A small network was trained on made-up records. Each row is its average activation on records with the value named, seen along a few directions.
Values that are neighbours, or in one group, have similar rows; names and order tell nothing.

Other fields vary at random and push rows far along one fixed direction, the same in every table; ignore that.
To show where, the next rows are all for the same value of a field, averaged over different records:
[-15.5  -4.3   8.9  -5.8 -11.4 -14.7  -9.2  -2.3  -6.4  -4.1  19.4  -5.4
   2.4]
[ -0.1 -12.2  -9.3   2.1   2.4   5.1  -3.1   3.4   4.1 -13.8 -12.6   4.1
  -7.6]
[ -0.9   1.1 -15.2  -5.2  -2.8   5.9  -8.6   7.6   1.1 -18.0 -13.5   3.4
  -8.2]
[-23.7  -4.7  11.7  -3.4 -11.3  -9.9  -4.4 -10.6  -7.5  -4.8  33.9 -10.6
  12.6]
[-29.4  12.0  36.1 -10.7 -26.2 -20.9 -10.6 -25.7 -16.4  10.6  87.6 -24.4
  32.1]
[  3.0  -5.8  -9.6   1.1   1.0   6.1  -2.0  10.7   2.3 -17.5 -17.1  11.2
 -16.7]
[-25.7   7.7  19.3  -4.1 -18.3  -8.6  -8.1  -4.6  -5.6  -0.4  44.6 -18.7
  17.7]
[ -1.8   1.8 -11.2  -2.7  -2.1   3.8  -3.2   5.4  -1.3 -18.9  -9.8   2.8
   2.9]

Field BAB:
veki: [ 18.1  16.8  -4.6 -11.8   8.4 -11.8  13.5  -3.0   5.2  24.2 -10.5   5.9
 -11.6]
dufa: [ 12.2 -20.7   5.0  25.2   8.8   8.5   3.7  14.7  -2.4   1.6 -35.0   0.4
  -0.6]
pubi: [  9.9  -9.7 -20.9   7.6  16.6  13.2  -0.7  19.1   8.7 -25.3 -32.0   4.7
 -15.8]
bege: [ 29.2 -10.2   2.8  13.2  23.4  14.3   5.7   4.7  -5.1  28.1 -33.7  13.5
   0.2]
zuzez: [ -3.8  12.2 -15.0  -3.3  13.8  -1.1  16.1 -10.9   0.5  10.2  -3.2   4.2
 -11.7]
sekig: [ 18.8   3.9 -30.9 -16.6   9.5  13.1   8.3   5.7  10.7 -13.3 -27.9  11.6
 -19.5]
nabop: [ -4.2   1.4  22.0   5.8 -21.0   5.5  -7.5 -12.5   4.3   1.6  14.2  -4.0
  12.8]
runot: [13.7 10.8 11.0  8.4  9.2 -8.6 10.1 -1.5  7.7 39.7 -4.5  1.3 10.9]
The values of BAB form a ring.
Q: List every value one step from sekig, in the order listed.
A: pubi, zuzez
Q: List every value one step from dufa, in the order listed.
A: bege, nabop

Field PUBAN:
toref: [-17.9   3.4 -13.5   4.5  13.3 -12.5   1.4   0.7  -7.5  17.0  -5.6   1.2
 -18.3]
bapun: [ 26.7  10.9 -45.2 -17.4  24.2   4.5  22.9  -8.5   8.6   2.6 -34.1   8.7
 -29.5]
letip: [  6.8 -27.0 -35.1   0.4   2.0  24.0  -5.4  18.0   0.8 -53.0 -50.0   9.3
 -25.8]
tokip: [-15.1  14.8  67.6  -6.4 -35.0 -17.6  -5.2 -34.0 -14.1  33.7  88.8 -29.4
  46.6]
sini: [-13.6   5.4  -4.6  -2.6  -9.3  -6.6 -10.7  21.8  15.3 -27.5   0.6  13.0
   2.0]
zoge: [  6.6  -2.6  39.0  14.2  -4.3   5.8  -7.6 -10.1 -10.6  32.1  25.1 -11.0
  32.6]
vola: [  6.5  -4.9  -8.2   7.3   9.0   2.4   4.8  12.2   7.6  -4.9 -24.8   8.2
  -7.7]
The values of PUBAN form a star with 3 arms.
Q: List every value one step from vola, in the order listed.
A: toref, tokip, sini

Field TEM:
tifet: [  4.6   7.1 -26.5 -18.1   9.7   1.9  12.8 -21.3   0.5  -6.0   6.7  -9.3
 -12.4]
mipi: [-16.0  18.7  -1.5 -15.8  -4.4 -17.0   0.9 -15.1  -2.8  11.6  34.9  -6.2
  -0.2]
rafo: [ -4.8   2.2  -9.7  11.8   7.4 -10.2   2.4  21.1   1.3  11.4 -38.5  16.2
 -23.0]
pidot: [ 11.9 -24.9 -28.0  12.1   6.4  27.2  -3.9  25.3  12.4 -52.7 -56.8  10.1
 -13.3]
popif: [-45.7   9.8  55.2  -8.8 -43.0 -22.7 -23.5 -20.2 -16.5   4.9  95.5 -25.0
  38.1]
far: [ 17.9   3.0  35.8   0.6  -6.1   2.4   8.4 -23.0  -4.8  29.1  31.5 -15.7
  28.4]
vul: [ 32.0 -15.9 -25.2  18.2  29.9  18.4   3.0  33.2   9.9   1.8 -73.3  29.9
 -17.6]
The values of TEM form a star with 3 arms.
Q: List every value one step from pidot, in the order listed.
A: popif
Q: List every value one step from vul, in the order listed.
A: rafo, far

Field LOZA:
niz: [ 13.6 -20.9 -26.7  20.9   9.7  14.7  -7.4  27.4   1.3 -18.0 -68.2  17.1
 -26.1]
dubo: [  5.7   4.2 -19.1   2.1  11.0  -2.5   7.5   3.7  -6.3  12.6 -30.1  11.1
 -24.8]
tol: [-35.2   3.5  58.9   0.0 -33.9 -15.3  -5.4 -37.1 -19.7  18.9  85.0 -38.5
  39.1]
pitu: [-26.0   3.5  30.3   2.7  -8.8  -7.6 -14.6  -0.4  -9.1  12.1  45.9  -4.6
  21.0]
ferek: [ 13.3   2.1   0.0  11.0   6.2  -3.5   1.7  14.8   5.2  16.7 -19.4   7.0
   5.5]
nepo: [-19.5   6.6   9.1 -11.9 -23.1  -2.6  -6.9 -17.7  -3.9 -14.4  53.9 -15.0
  11.6]
magel: [ 12.8  -2.3 -31.3  -3.4  28.2   7.0  11.0   9.5   9.5   3.4 -27.8  14.4
 -14.6]
sepod: [-11.5  -7.8   8.8   2.2   2.5   0.4  -9.7  -1.5  -3.0  -1.4  33.8  -4.3
  20.9]
par: [  1.6  14.4  28.3  -4.5 -10.7  -3.7  -3.8 -22.9  -4.7  15.6  42.7 -18.2
  29.4]
zopos: [  6.2 -10.7 -45.4   5.9  12.1  11.4   1.9  36.8  19.7 -42.7 -77.4  25.0
 -32.7]
mus: [ 12.9   3.2 -30.3   3.2  23.1  -4.1   1.8  17.1   9.2   6.5 -40.1  18.4
 -25.2]
kapo: [ -3.5  15.6  45.3  -5.3 -21.4 -14.1  -3.8 -30.8  -8.5  33.4  64.1 -30.2
  25.5]
popo: [-10.2  -4.6  -1.2  -2.5 -18.0  -9.8  -0.5   6.5  -3.1 -20.0  -6.3   5.7
 -12.0]
kot: [ -8.2  11.1  21.6 -10.6  -9.9 -13.6  11.7 -31.4 -10.9  28.3  39.0 -19.2
   8.6]
toko: [ -0.9 -12.6   3.8  -1.9  -0.4  11.8  -9.2  -6.9  -3.6 -10.9  10.9  -5.2
  14.0]
sapuf: [10.0  8.9 26.9 -4.8  2.4 -4.9  8.2 -5.2  3.6 20.2 35.4 -4.3 22.4]
kor: [-10.6   2.4  -6.5  -1.1  -0.9  -4.9  -6.5   0.8  17.3 -25.8   5.9  -1.4
  -1.9]
sube: [-10.4  -3.2 -10.4  -8.3 -11.3   2.9  -5.2   4.7  -7.0 -27.6  -7.6  -8.3
 -13.1]
rov: [ 27.3  -8.9 -42.8  -6.2  31.2  18.8  14.6   7.1   5.5 -10.4 -58.7  18.9
 -26.6]
duf: [ 32.2  -4.5 -19.2  12.3  12.1  19.6  14.7  25.6   8.5   3.7 -81.1  31.4
 -21.0]
Each value of LOZA is a pair of two hidden parts, and every pair occurs once (5 first parts, 4 second parts).
Q: Changing only the second part turns nepo into toko. kor has the same second part as nepo; what does that change turn kor into?
A: sepod
Q: Changing only the second part turns dubo into duf. magel has the same second part as dubo; what does that change turn magel into?
A: sapuf
Q: Changing only the second part turns pitu into mus. tol has the same second part as pitu; what does that change turn tol into?
A: kot
